Each row below holds a small network's activations on one input, seen along a few directions.
In each table, some parts of the input vary, and every possible input appears once, in random order.
Descriptions start from the smaller parts, as in this example, which fits no table here: values(3) and (point or ring(11) or (ring(5) and line(6))).
Shared parts are said once, and a part with two or three values counts as separate values.

Other details of the inputs vary at random and push rows far along two fixed directions, the same in every table; ignore that.

Rows:
r1: [ -2  -8  -7   4   3 -21  10   8 -22  -2  12  14   3]
r2: [-12   7   5   6   6  25 -18  -1   5   4  -1  -4   6]
r3: [-25  -3  -4  14 -13  32 -41  27  -8   5 -16   5  48]
r4: [  7   9  10  -1  -4  16  -8 -16  16   4  -7 -10   0]
r5: [ -3   5   1  10 -11  36 -26   9  14   2 -17 -16  16]
r6: [ -3  14  -2 -10  11   2   6  -6  32   1  -6   7 -13]
r7: [ -1 -11  -3   3   4 -18  15   9 -19  -3  16  15   3]
r8: [ 10   2  -4 -19  12 -18  32  -5  27 -11   3   9 -31]
r9: [ 10   0  10 -11  13 -13  22 -22   1  -5  16   3 -22]
r10: [  9  11   5   2   5  -1   7 -22  10  11   3 -16 -29]
r11: [  7  13  -3  -3   8   1  19 -12  39   5  -5   2 -27]
r12: [ -6  -7  -2  -6   9 -21   7   3 -23  -6  12  16   5]
r13: [ -4  -8  -7   4 -11  -3 -14  22 -17  -6  -8   4  26]
r14: [ -3  11   0  10 -13  24 -34   7   9   9 -23 -23  12]
r15: [ -1 -13  -4   4 -11 -11   6  13 -16  -1   3  13  19]
r16: [ 10   4   7  -3  10  12  10 -17  16  -4   7 -14 -26]
r17: [  0 -12  -2 -12  -2 -22  11   1 -20  -5   4  15  11]
r18: [-11  -7  -7   0   3 -14  -5  19 -24  -5   4   3   7]
r19: [  0  -9  -5  -4   6 -20   9  11 -22 -11  11  10   1]
r20: [ -4 -13  -2 -14  -2 -25   9   2 -22  -1   2  11   7]
r21: [ -1 -20  -4  -4  -7 -14  21   6 -15  -4   9  15   7]
r22: [ 14   7   7   2  -7  16  -6  -8  18  -1  -9 -17  -4]
r23: [  5   7   0  12 -13  13 -15  -2   6   9 -12  -9   9]
r24: [ 6  4  4  4  5  7 -2 -1  4 -5  4 -8 -7]
r25: [  1   8   4  11   3  23  -4 -11  15   7   3 -11 -11]
r26: [  4  13   9  -7  10   0   2 -26   9   7   2 -15 -26]
r27: [ -8  -6  -6   7 -14  -6 -11  13 -14   8  -7   1  17]
Description of these inputs: values(3) and (point or (values(2) and line(4))).
The inputs of r12 and r19 match in every part but the values(3) part. If r3 is changed in the same way as r12 into r19, which row does it become?
> r5
Which other rows agree with r10 in the values(3) part? List them by row number.
> r1, r7, r11, r15, r21, r23, r25, r27
Change only the line(4) part in r12. List by row number the other rows that result.
> r2, r9, r26
Change only the values(3) part in r20. List by row number the other rows that result.
> r14, r27
